A small network was shown many inputs. Here are its activations along a few directions, one row for each input.
Each table varies a few parts of the input and shows all the possible inputs, shuffled.
A made-up example of a description, with smaller parts first: one of 2 separate values, together with either a single point or one of 11 places around a ring or (one of 4 places along a line, together with one of 5 places around a ring).
Shared parts are said once, and a part with two or three values counts as separate values.

Table:
R1: -0.22	-3.79	+0.20	-0.13	+1.69	-1.51	+0.15	+0.41	-0.70	+1.41	-1.14	-1.59	+0.96	+0.02	+1.79
R2: -1.10	-1.94	+0.26	+1.19	-0.52	+0.18	+1.39	-0.19	+1.31	+2.21	-0.58	-2.46	-1.03	+1.74	+0.09
R3: +0.18	+0.91	+0.64	-0.44	+1.69	-0.70	-1.33	-0.28	-1.30	+1.48	+0.94	+1.34	+2.66	-2.24	+0.27
R4: +0.91	+0.01	-0.87	-0.92	-0.35	+1.21	-0.02	+0.55	-1.39	-2.45	-1.08	+0.70	-0.64	+1.08	-1.30
R5: -0.51	-0.06	-1.38	-1.32	-1.17	-4.02	-0.02	-1.49	+2.77	-7.48	+4.96	+4.02	-0.16	-4.10	+6.49
R6: +0.03	+1.25	+0.94	+0.37	+1.15	-0.77	-1.01	-0.09	-0.73	+1.53	+1.38	+1.68	+2.01	-1.75	-0.19
R7: -0.80	-0.94	+0.30	+0.68	-0.79	+0.33	+1.28	-0.56	+1.62	+2.76	-0.54	-3.57	-2.29	+2.19	-0.55
R8: -0.55	+3.41	+0.56	+1.31	-0.16	+1.02	-0.23	-0.32	+1.06	+2.19	+1.09	+0.69	+0.51	-0.45	-1.10
R9: +0.77	-0.03	-0.86	-0.79	-0.54	+1.26	+0.05	+0.66	-1.35	-2.51	-1.21	+0.79	-0.65	+0.82	-1.30
R10: -0.44	-0.05	-1.35	-1.48	-1.00	-4.05	-0.10	-1.52	+2.75	-7.41	+5.07	+4.00	-0.18	-3.89	+6.51
R11: -0.50	+2.41	+0.46	+1.01	+0.71	+0.10	-0.62	-0.31	-0.32	+1.62	+1.33	+1.31	+1.26	-1.09	-0.68
R12: -0.60	-3.49	+0.58	+0.70	+0.80	-1.66	+0.68	+0.53	-0.18	+1.35	-0.78	-1.25	+0.59	+0.26	+1.24
R13: -0.83	-2.65	+0.05	+1.15	+0.38	-0.86	+1.13	-0.01	+0.03	+1.63	-0.52	-1.74	-0.20	+1.15	+0.63
R14: +0.00	+0.88	+0.66	-0.30	+1.48	-0.67	-1.29	-0.18	-1.26	+1.41	+0.80	+1.42	+2.68	-2.49	+0.25
R15: +1.12	-1.08	-0.21	-1.16	-0.27	+0.52	-0.38	+1.24	-1.70	-2.63	-1.13	+1.09	+0.26	-0.12	-0.63
R16: -0.38	+3.44	+0.53	+1.12	+0.02	+0.94	-0.27	-0.42	+1.03	+2.32	+1.21	+0.67	+0.47	-0.15	-1.07
R17: -0.93	-1.90	+0.23	+1.00	-0.32	+0.11	+1.37	-0.28	+1.29	+2.33	-0.43	-2.49	-1.06	+2.02	+0.08
R18: +1.27	-1.05	-0.22	-1.27	-0.06	+0.48	-0.44	+1.13	-1.74	-2.58	-0.99	+0.99	+0.27	+0.12	-0.64
R19: -0.20	+4.56	+0.38	+0.92	-0.46	+1.06	-0.50	-0.59	+1.46	+2.75	+1.04	-0.38	-0.61	+0.07	-1.73
R20: +1.38	-1.38	-0.57	-2.06	+0.34	+0.64	-0.97	+1.04	-2.41	-2.52	-1.51	+0.71	+0.79	-0.29	+0.07
R21: +0.88	+0.85	-0.72	-0.62	-1.17	+2.14	+0.29	+0.21	+0.05	-2.03	-1.48	+0.16	-1.47	+1.75	-1.89
R22: -0.42	-3.45	+0.57	+0.54	+1.02	-1.69	+0.68	+0.44	-0.22	+1.43	-0.63	-1.31	+0.56	+0.53	+1.24
R23: +0.73	+0.83	-0.69	-0.48	-1.36	+2.21	+0.36	+0.30	+0.07	-2.11	-1.62	+0.24	-1.47	+1.49	-1.88
R24: +1.22	-1.42	-0.55	-1.96	+0.12	+0.66	-0.90	+1.14	-2.38	-2.54	-1.67	+0.85	+0.77	-0.51	+0.09
R25: -0.34	+2.44	+0.45	+0.83	+0.90	+0.04	-0.65	-0.42	-0.37	+1.73	+1.45	+1.27	+1.24	-0.80	-0.63
R26: +1.04	+1.96	-0.71	-0.80	-1.65	+2.27	+0.06	-0.25	+0.41	-1.79	-1.82	-0.89	-2.63	+2.03	-2.57
R27: -0.67	-2.61	+0.04	+0.97	+0.59	-0.91	+1.12	-0.10	+0.00	+1.72	-0.38	-1.79	-0.23	+1.43	+0.65
R28: -0.37	+4.54	+0.42	+1.13	-0.64	+1.16	-0.46	-0.50	+1.48	+2.61	+0.91	-0.36	-0.57	-0.23	-1.75
R29: -0.14	+1.22	+0.95	+0.53	+0.95	-0.73	-0.99	+0.01	-0.69	+1.44	+1.25	+1.74	+2.03	-2.02	-0.23
R30: -0.98	-0.97	+0.35	+0.89	-1.00	+0.42	+1.30	-0.48	+1.64	+2.64	-0.68	-3.54	-2.25	+1.90	-0.55
R31: +0.88	+1.94	-0.67	-0.65	-1.83	+2.35	+0.14	-0.16	+0.43	-1.88	-1.97	-0.81	-2.62	+1.76	-2.55
R32: -0.42	-3.83	+0.21	+0.02	+1.46	-1.50	+0.17	+0.50	-0.67	+1.36	-1.30	-1.50	+0.98	-0.22	+1.80
- The inputs of R3 and R14 match in every part but one. If R27 is changed in the same way as R3 into R14, which row does it become? => R13
- Describe the family of inputs behind these rows. => one of 2 separate values, together with either a single point or (one of 3 separate values, together with one of 5 places along a line)
- Change only the choice among 2 separate values in R8. List by row number the other rows that result. => R16
- Change only the choice among 3 separate values in R20. List by row number the other rows that result. => R1, R3

Table:
R33: -1.20	-4.70	+1.14	+1.74	+1.58	-2.90	+0.85	+1.05	-0.55	+0.93	+1.06	+1.28	+2.80	-1.24	+2.61
R34: -2.10	-0.71	+1.00	+2.03	-0.55	-2.94	+1.14	-0.88	+3.85	+2.05	+3.02	-0.65	-0.01	-1.71	+3.48
R35: -0.45	-1.34	+1.18	+0.68	+2.71	+0.03	-0.62	+0.13	-1.52	+7.31	-2.18	-3.78	+1.57	+0.75	-1.11
R36: -0.42	-7.54	-0.66	-0.49	+0.32	-0.11	+2.16	+0.49	-0.69	+1.46	-4.02	-5.82	-2.24	+4.17	+0.91
R37: -0.49	-2.29	+1.68	-0.12	+1.87	-2.73	-1.17	+0.57	-0.46	+2.72	+0.62	+0.09	+3.20	-3.34	+2.65
R38: -0.94	+3.88	-0.89	-0.11	-0.85	-2.88	-0.40	-2.32	+3.15	-3.59	+5.82	+3.18	-0.46	-3.31	+4.16
R39: -1.15	-3.80	+0.70	+2.53	+2.24	-0.04	+1.53	+0.51	-1.71	+5.61	-1.68	-2.69	+1.19	+3.14	-1.22
R40: +1.01	+3.43	-0.58	+0.03	-0.51	+2.32	-0.64	+0.81	-1.58	-3.15	+0.31	+4.52	+1.15	-0.29	-2.52
R41: -0.46	+5.81	+0.62	+1.98	-2.28	+3.58	+0.75	-1.03	+2.72	+3.98	-0.34	-2.38	-3.39	+2.99	-5.06
R42: +0.96	-3.60	-2.08	-3.16	-0.40	-3.30	-0.07	-0.55	-0.17	-8.93	+1.32	+2.29	-0.75	-1.96	+5.30
R43: +1.49	-2.08	-0.76	-1.35	-2.07	+3.38	+1.06	+1.34	-0.99	-1.40	-4.88	-3.71	-3.85	+4.64	-3.75
R44: +1.25	+4.17	+1.17	-0.14	+0.42	+3.65	-1.74	+0.79	-2.05	+4.78	-3.07	-1.68	+0.27	+0.82	-5.85
R45: -2.16	+0.18	+0.59	+2.75	+0.15	-0.04	+1.85	-1.51	+2.97	+6.67	+0.40	-4.56	-1.68	+2.65	-0.42
R46: +0.60	+1.68	+0.63	+1.68	-0.17	+3.53	+0.46	+1.19	-2.23	+2.97	-2.60	-0.42	-0.21	+3.42	-6.00
R47: +1.68	+5.83	+0.04	-1.81	-0.09	+2.60	-2.77	+0.31	-1.52	-1.19	-0.10	+3.05	+1.73	-2.66	-2.46
R48: -0.03	+7.65	-0.59	+0.44	-2.69	+2.36	-0.45	-1.36	+3.18	-2.15	+2.47	+2.47	-2.04	-0.60	-1.53
R49: -0.43	-8.22	-0.23	-1.03	-0.29	-3.15	+1.37	+0.83	+0.44	-3.14	-1.32	-1.66	-0.45	-0.30	+4.60
R50: +0.02	-0.28	-0.80	-0.51	+1.41	-2.83	-0.58	-0.34	-1.28	-4.65	+3.83	+5.22	+2.49	-3.00	+3.25
R51: +0.78	+2.04	-0.22	-2.36	+1.57	-2.50	-2.62	-0.88	-1.27	-2.69	+3.44	+3.83	+3.03	-5.07	+3.24
R52: +2.03	-0.11	-1.93	-2.77	-2.35	+1.95	-0.11	+0.84	-0.30	-7.59	-2.10	+1.41	-2.33	+0.89	-0.27
- Describe the family of inputs behind these rows. => one of 4 places along a line, together with one of 5 places around a ring
- Change only the place on the ring of 5 in R42. List by row number the other rows that result. => R36, R43, R49, R52
- Change only the place on the line of 4 in R49. List by row number the other rows that result. => R33, R34, R37
- Start at R40 and move only the place on the ring of 5, one step at a time. The first step leads to R50. Which rows follow, in order? => R33, R39, R46
